These are the activations of a small neural network, seen along a few directions. Each row is one input.
In each table, some parts of the input vary, and every possible input appears once, in random order.
A made-up example of a description, with smaller parts first: values(3) and (point or ring(11) or (ring(5) and line(6))).
Shared parts are said once, and a part with two or three values counts as separate values.
(in the rows, 128 means zero)

Other details of the inputs shift rows strongly along two fixed directions, in all tables alike. That doesn't count.

A family of inputs:
x1: [154 155  87 159 123 109 162 121 125 131 107 119 100 104]
x2: [135 154  86 122 120 105 146  87 105 132 144 135 107 133]
x3: [147 154  79 157 124 116 165 126 108 113 117 123 110 106]
x4: [ 91  86 175 214 134 140  96 169  98 157 137 126 137 102]
x5: [ 77  67 207  92 165 178  75 192 179 125 142 134 178 173]
x6: [ 96  89 172 190 106 135  70 145  87 162 149 139 141 134]
x7: [155 161  86 156 126 112 156 120 117 124 103 131 106 105]
x8: [150 153 101 119 115 102 146  86 106 130 134 131 110 108]
x9: [145 151  77 161 122 113 164 128 118 120 116 111  98 109]
x10: [148 153 100 123 111 100 140  79 116 131 128 136 107 116]
x11: [154 154  91 129  99 109 143  99 109 135 120 128 108 134]
x12: [151 154  94 123 101 114 154 102 101 138 126 126 117 118]
x13: [ 91  86 171 182 117 131  83 142  86 167 165 149 146 133]
x14: [ 94  71 218  99 154 178  68 187 186 128 121 130 178 165]
x15: [102  95 176 211 139 136  85 170  92 152 130 140 141 103]
x16: [106  93 190 187 108 127  70 138  88 159 145 138 142 112]
x17: [141 146  93 124 109 104 149  85 107 120 142 127 111 115]
x18: [147 148  80 160 121 113 171 126 116 120 121 110 104 105]
x19: [123 132 134  26 170 156 152 135 193  96 125 120 150 156]
x20: [146 158  84 152 127 118 166 124 105 120 111 124 111  98]
x21: [ 87  86 185 180 121 130  76 126  87 158 159 144 141 111]
x22: [160 156  97 123 103 109 149 104 102 139 124 128 116 118]
x23: [150 159  82 158 125 113 156 123 113 118 104 127 100 113]
x24: [131 131 120  63 176 168 154 181 207  68  92 107 144 148]
x25: [140 132 134  28 162 153 151 151 193 104 117 123 153 158]
x26: [146 158  97 117 124 103 150  88 102 141 141 138 112 120]
x27: [ 81  68 214  92 166 176  72 188 183 129 135 138 174 177]
x28: [143 154  91 117 112 110 159  99  99 145 138 137 117 121]
x29: [101  88 179 216 136 134  90 171  99 160 135 128 136 102]
x30: [152 155  99 130  96 104 138  92 113 124 119 123 104 124]
x31: [134 125 129  65 175 163 157 179 222  79  89  98 135 151]
x32: [104  94 188 192 104 126  64 131  98 161 140 142 138 120]
x33: [139 126 128  40 145 160 149 153 195  88 113 108 153 161]
x34: [ 91  94 182 183 129 124  69 123  95 173 157 157 138 132]
x35: [136 132 140  36 145 157 147 144 196  84 108 105 150 144]
x36: [126 127 129  34 158 152 140 135 201  77 119 112 142 156]
x37: [143 151  96 124 111 100 140  81 112 125 130 132 102 123]
x38: [ 83  87 175 183 127 129  78 129  87 162 171 149 142 131]
x39: [150 151  96 129  95 108 148  96 108 119 131 119 113 116]
x40: [127 132 132  30 169 151 141 133 203  93 118 122 141 173]
x41: [148 154  93 129  95 107 141  97 109 119 126 120 108 121]
x42: [151 157  93 121 110 104 149  95 111 148 130 143 113 130]
Each input here is: ring(6) and (values(2) or ring(5)).
Question: Changing only the ring(6) part turns x15 into x7. The same change can be made to x29. Which row results?
Answer: x1
Question: Changing only the ring(6) part turns x26 into x2. The same change can be made to x8. Which row results?
Answer: x36
Question: Start at x35 and move only the ring(5) part, one step at a time. The first step leads to x21. Which rows follow, in order?
Answer: x19, x28, x12
Question: Change only the ring(6) part in x41. List by row number the other rows that result.
Answer: x16, x30, x32, x35, x39
Question: Which other rows agree with x33 in the ring(6) part? List them by row number.
Answer: x3, x13, x17, x18, x38, x39

A family of inputs:
x43: [ 74  76 210 247 116 110  52 112  38 184 187 153 136  85]
x44: [ 97 108 158 109 166 148 103 151 144 148 132 142 137 161]
x45: [134 141 114 252  63  95  98 110  19 178 134 139  98 104]
x46: [147 156  83  98 134 111 166 100 145 146 127 132 106 148]
x47: [108 110 166 137 165 153 108 154 154 111 113 133 150 115]
x48: [115  96 167 140 129 144 101 161 173 115 110 111 132 130]
x49: [155 161  87 115 119 116 151 119 140  98  94 109  96 115]
x50: [158 151  97  79 116 110 161 104 118 125 149 129 133 119]
x51: [115 121 128 224  67  80 105  68  21 174 167 134  96  74]
x52: [143 165  76 114 144 129 185 126 129 133 105 134 114 122]
x53: [157 159 100 102 133 102 153  82 155 111 125 127 105 130]
x54: [131 131 119 241  59  99 118 106  13 180 154 126 111  81]
x55: [ 90 108 159 107 161 156 115 145 144 151 134 150 149 150]
x56: [113 103 166 102 138 148  98 146 139 134 140 154 164 145]
x57: [107  91 172 127 136 153 111 161 147 111 126 103 143 105]
x58: [ 70  92 129 116 157 150 113 148 152  90 173 126 142 165]
x59: [154 159  77 123 137 115 179 128 147 139 109 122 106 134]
x60: [121 103 165 103 143 141  87 151 138 132 139 147 152 156]
x61: [148 158  86 113 115 125 161 112 139 100  96 116 108 103]
x62: [168 150  91  93 111 105 148 101 140 130 134 137 121 143]
x63: [106  98 177 101 118 153 102 144 132 130 145 113 162 142]
x64: [124 120 125 241  61  74  91  66  44 180 153 144  83  98]
x65: [174 153  86 117 114 107 161 130 142 124 115 127 121 129]
x66: [146 157  83 108 143 124 193 128 123 134 125 115 115 111]
x67: [155 162  93  89 103 120 140 100 122 118 114 120 115 152]
x68: [108 112 175 114 165 138  89 133 154 113 129 138 137 143]
x69: [115 113 167 139 169 143  98 161 156 109 111 126 138 127]
x70: [103 106 170 105 119 158  95 140 138 130 126 133 161 154]
x71: [170 160  85 110 125 113 156 134 125 116 110 132 119 129]
x72: [111 109 164 131 122 167 106 168 140 123 111 125 158 140]
x73: [117  98 171 114 113 148  91 141 156 134 130 121 150 166]
x74: [131 144  42 124 143 125 188 125 134  72 138 108 105 139]
x75: [123 103 166 139 115 153 103 170 158 129 115 113 148 152]
x76: [119 106 168 145 157 138 105 157 173 116 117 121 140 128]
x77: [140 155  94  89 112 116 152  83 137 105 112 126 111 120]
x78: [166 150  91 103 120 116 174 130 118 119 130 120 132 107]
x79: [106 111 153 135 169 152 116 179 146 141 114 133 137 148]
x80: [144 167  97  93 140 113 157  80 138 106 120 138 116 117]
x81: [147 156  95  91 116 109 141  90 137 103 110 119  98 132]
x82: [ 92 101 167 103 160 150 123 149 137 151 154 130 151 137]
x83: [164 158  85 109 120 121 166 127 124 118 111 139 130 118]
x84: [111 101 174 132 164 148 117 157 147 112 133 114 151 103]
Question: Describe the family of inputs behind these rows.
Answer: values(2) and (point or (line(4) and ring(5)))
Question: Changing only the values(2) part turns x64 into x48. The same change can be made to x51. Which row results?
Answer: x57
Question: Changing only the values(2) part turns x83 into x56. The same change can be made to x71. Which row results?
Answer: x60
Question: Start at x52 and move only the ring(5) part, one step at a time. The first step leads to x83. Which rows follow, in order?
Answer: x72, x61, x47
Question: Change only the ring(5) part in x82. List by row number the other rows that result.
Answer: x43, x50, x51, x63
Question: Change only the values(2) part in x66. List by row number the other rows that result.
Answer: x82

A family of inputs:
x85: [ 62  58 180 200 140 131  62 154  99 134 192 147 145 136]
x86: [ 86  93 191 233 113 104  68  95  74 155 146 134 116  62]
x87: [127 129 133 215  92 113 136 119  40 147 144 108 116  59]
x88: [155 155 110  44 179 154 184 165 161 122 118 122 156 132]
x89: [105 138  99 151 117 115 130  86  83  88 153 125 112  94]
x90: [185 202  61 124 121  86 155  89 100 130  94 151  91 131]
x91: [158 177  46 131 114 106 213 108  95 156 128 104  98 119]
x92: [ 94 102 168  89 176 152 124 137 203 134 122 124 132 152]
x93: [114 109 158 236 104 128  77 166  45 195 130 180 145 106]
x94: [158 151 135  92  53 102 111  43  90 161 167 151 152 154]
x95: [138  93 149 107 135 162 124 202 197 101 101 110 159 148]
x96: [157 142 113  74 121 165 161 160 182  61  70  96 143 113]
x97: [170 165  70 132 117  72 178  64 136 127 132 120  77  94]
x98: [137 111 146 192 114 111  81 138 126 134 123 123 112 137]
x99: [178 189  70 143  92  97 147  75 110  87  86 105  81  98]
x100: [111 106 142 107 138 177 129 196 184 128  93 121 154 168]
x101: [ 92 108 145  62 198 159 117 153 155 100 148 158 166 163]
x102: [ 72  98 135  79 177 168 126 151 175 102 150 130 147 182]
x103: [125  92 162 100 159 156 145 196 178 114 138  93 159 135]
x104: [143 150 127  46 187 128 157 114 186 119 110 147 132 129]
x105: [166 190  51 142 102  96 164  85 119 133  96 122  72 149]
x106: [ 84  59 225 116  67 132  25 119  79 190 176 145 152 155]
Question: Describe the family of inputs behind these rows.
Answer: values(2) or (line(4) and ring(5))
Question: Which of the alternatives is x99?
Answer: line(4) and ring(5)
